A small network was shown many inputs. Here are its activations along a few directions, one row for each input.
In each table, some parts of the input vary, and every possible input appears once, in random order.
Descriptions start from the smaller parts, as in this example, which fits no table here: ring(5) and (point or (values(2) and line(4)) or ring(11)).
Shared parts are said once, and a part with two or three values counts as separate values.

Other details of the inputs shift rows strongly along two fixed directions, in all tables alike. That doesn't count.

Rows:
R1: [  6   8  29  -6 -11  57 -24 -36  -6  32  17]
R2: [  2  14  49  -9 -25  50 -11 -43 -11  39  19]
R3: [ 59 -31 -99  36  81  88 -50  21  -8 -21 -41]
R4: [ -6 -10 -27 -12  10 -71  21  23  15 -18 -22]
R5: [ 16   2  23  -4  -6  54 -34 -32  -6  28  16]
R6: [  17  -46 -115    2   92  -33  -33   42   44  -35  -41]
R7: [-41  25  58 -19 -60 -67  56  -5  -5   4  10]
R8: [ 25  -6  12  -9   3  47 -27 -35  -5  33  -1]
R9: [-48  50  34  23 -54 -74  90  46 -20 -56   3]
R10: [-16  -6 -20  -4  10 -38   0  19  17 -17   2]
R11: [ 18  30  56  20 -38  62   9 -14 -37   2  10]
R12: [ -12  -20  -76   29   37 -114   52   83   21  -91  -32]
R13: [-23 -12 -49  16  17 -84  45  71   6 -69 -17]
R14: [-42  11  15  -4 -23 -52  25  16  13 -15  15]
R15: [ -3  16  64 -13 -41  36   0 -42 -14  41  18]
R16: [ 58 -50 -82   5  81  69 -90   3  22  13 -22]
R17: [ -4 -10 -32  -7  21 -57  11  18  15 -16 -16]
R18: [  3 -28 -55  -8  36 -39  -4  25  29 -14 -32]
R19: [-30  16  25 -11 -23 -46  29  -2   3  -4  11]
R20: [-20 -25 -99  24  52 -77  34  83  13 -75 -33]
R21: [  0  23  65  -8 -38  64 -13 -54 -19  44  30]
R22: [ 52 -31 -53   1  58  63 -71 -14  11  14 -13]
R23: [  9  10  46  -7 -26  37 -23 -31 -16  35  25]
R24: [-41  24  56 -11 -54 -56  33   4  -5   0  30]
R25: [ 25 -11   6 -13   3  39 -24 -26   1  30  -9]
R26: [-51  46  93 -15 -78 -46  59 -24 -18  15  35]
R27: [-61  27  62 -16 -63 -77  64   6   3  -3  19]
R28: [ 58 -14 -45  27  42  69 -15   0 -21   3 -18]
R29: [ 20  -6  21  -5  -5  55 -41 -25  -7  33  15]
R30: [  1  12  38  -4 -18  67 -24 -41  -7  37  20]
R31: [ 31  -5  -3  -2  19  69 -45 -38  -6  31   4]
Description of these inputs: values(2) or ring(5) or (line(4) and line(6)).
- Change only the line(6) part in R31. List by row number the other rows that result. => R4, R17, R22, R23, R26
- List by row number the other inputs of the same sort as R11. => R3, R9, R13, R20

Rows:
R32: [  2   7   9  -6   3 -32  -8 -15   9   0  16]
R33: [-21  13  54 -15 -41 -50  23 -11  -1   4  34]
R34: [ 19  27  36  10 -16  46 -26 -23 -21   7  19]
R35: [ 10  16 -17  21  18   9   9   4 -13 -21   2]
R36: [ 22 -16  13 -21  -5  39 -23 -25   4  41 -13]
R37: [ -2  -2  -9 -22   4 -33  11  -6   6   8 -11]
R38: [ 11 -10  18   0  -8  56   3 -17  -6  27 -18]
R39: [ 16  17  17 -18  -9  28 -14 -51  -9  37   1]
R40: [ 15 -27 -22  -7  23 -18 -31   0  17  -1  -2]
R41: [-30  30  37  11 -46 -34  58  11 -27 -18  22]
R42: [-84 -14 -63 -12  35 -55   5  43  34 -40   3]
R43: [  6  -3   4  11  -5  -3 -14  24  -5 -17   5]
R44: [ 19 -18 -28  13  13   2 -31  32   4 -22  -7]
R45: [-99  26  -9   6  -7 -36   9  28  39 -17  47]
R46: [ 10 -25  -9  -8  10 -17 -26   5  17   5  -1]
R47: [ 17 -27 -34  14  16  12   0  34  -6 -14 -10]
R48: [ 12  -2  14   2  -7  58   7 -31  -9  23 -15]
R49: [ -7   6 -15   1   2 -10  37   1   4 -12 -23]
R50: [ -8 -10  -8 -18  -1 -37   8   5  15  14 -18]
R51: [ -5  16 -30   7  16 -15  32  -6   5 -19 -25]
R52: [ 26 -30 -35  10  24  13 -37  37  10 -20 -13]
R53: [ 14  -7 -65  24  52 -21   6  36   0 -40 -20]
R54: [-30  16  35  15 -47 -34  49  24 -24 -11  16]
R55: [-17  27  49   3 -42 -23  19  13 -14 -20  26]
R56: [ 16  -3  16 -17  -3  23 -13 -27  -2  39  -4]
R57: [ 22  -2  35  -5   0  34 -39 -44  -6  32  19]
R58: [-34  20  39  12 -47 -37  58  18 -25 -15  20]
R59: [ 16  18  13   2   1  55  11 -34 -11  20  -9]
R60: [ 32 -46 -42 -10  43  -1 -43  17  27  -3 -13]
R61: [ 21  -5 -36  16  37  -1 -30  22   3 -30  -7]
R62: [ 15  13  20 -17  -1  27 -15 -42  -9  41  -1]
R63: [ 14  -5  10   0 -10  54   5 -21  -6  22 -18]
- What is each input in this table made of? => values(2) or (ring(5) and line(6))
- Start at R51 and move only the line(6) part, one step at a time. The first step leads to R59. Which rows follow, in order? => R49, R48, R63, R38
- List by row number the other inputs of the same sort as R45. => R42
